These are the activations of a small neural network, seen along a few directions. Each row is one input.
Each table varies a few parts of the input and shows all the possible inputs, shuffled.
A made-up example of a description, with smaller parts first: one of 6 places along a line, together with either a single point or one of 9 places around a ring or (one of 3 separate values, together with one of 5 places around a ring).
Shared parts are said once, and a part with two or three values counts as separate values.

Other details of the inputs vary at random and push rows far along three fixed directions, the same in every table; ignore that.

A family of inputs:
x1: [ -8 -10 -17  -3  31  -1  49   7  13  30 -21 -12 -14]
x2: [ 46  12 -39 -21 -33 -31 -19  14  44 -13   7   9 -76]
x3: [ -3  -3  16  63   9 -44   4 -50 -72 -24  78 -25  -4]
x4: [ -3  16  29 -23  11   8 -29   9 -35  -6 -16   1  28]
x5: [ -1  10 -39  -3  21 -13  24  -1  16  10 -47  24   2]
x6: [ 21   0  25 -20 -49 -31 -67  62  21 -13  15  10 -48]
x7: [ 11 -13  56 -19   3   0   6  19 -10  16 -23   2  23]
x8: [-19   5 -37   4  -4  12  23 -41   2  20  -8 -11   3]
x9: [  2   1  24 -33 -15  12  -7  13  -8   2   6   5  50]
x10: [ -7   3 -43  24  25  35  27  -1  41 -17  -3   2  11]
x11: [ 30 -22 -51 -12 -41 -17  -4  25   9 -23  24  -7 -80]
x12: [  7 -26   9  53 -19 -46  25 -52 -48 -24  89 -22  22]
x13: [ 27  16 -44 -22 -18 -19 -26   1  11 -28  30 -31 -85]
x14: [-12  12  40  29  14  12 -32  21  35 -17  -8  30  37]
x15: [ 14  -2  23 -24 -75   8 -71  39   7  -1  18  -9 -56]
x16: [-14   5  30 -12   0 -19 -24  16   7   6  -9  15  41]
x17: [ -1  29 -40 -23  34  11  19 -24  -5   1 -14  -8  -2]
x18: [ 13  -6  57 -29   4   3   6  10   2  20  -8  -1  28]
x19: [-20  -8  19 -18 -10   8 -11  34 -16   6   6   0  42]
x20: [-16 -10  31  -2   3 -19 -24  27 -10   5 -23  31  28]
x21: [  1  -7  22 -22 -16   9  -8  22 -20  -2  -8   8  45]
x22: [ -6 -21 -16  -5  32  -1  50   4   6  23 -34  -1 -18]
x23: [ -3 -12  53 -25   6  -2   1  17   4  19  -6 -12  28]
x24: [-20  10 -44 -10  40   7  16  -6 -18   1 -28  -1 -14]
x25: [ -1   2  -7  24  43  27  42  -2  52  -3 -20   1 -13]
x26: [-14  12 -31  43  12  44  14 -34  35  -2  -9   3  -4]
x27: [ -8  25 -38  24  53  35   2 -13  28 -19 -11  -4  -6]
x28: [ 16 -13  22  62 -33 -27  14 -88 -53  -5  73 -11  10]
x29: [ -6   4 -37   6  -4  18  26 -35  -9  19 -31   3  -1]
x30: [-24 -11  29  -6 -22  21 -26   5 -24  17 -21  12  22]
Each input here is: one of 5 separate values, together with either a single point or one of 5 places around a ring.
The inputs of x28 and x2 match in every part but the choice among 5 separate values. If x30 is changed in the same way as x28 into x2, which row does it become?
> x20
Which other rows does x1 become when the place on the ring of 5 takes its other values? List them by row number.
> x7, x18, x22, x23
Which other rows does x27 become when the choice among 5 separate values takes its other values? List them by row number.
> x10, x14, x25, x26
Which other rows agree with x4 in the choice among 5 separate values? List them by row number.
> x3, x13, x17, x24, x27
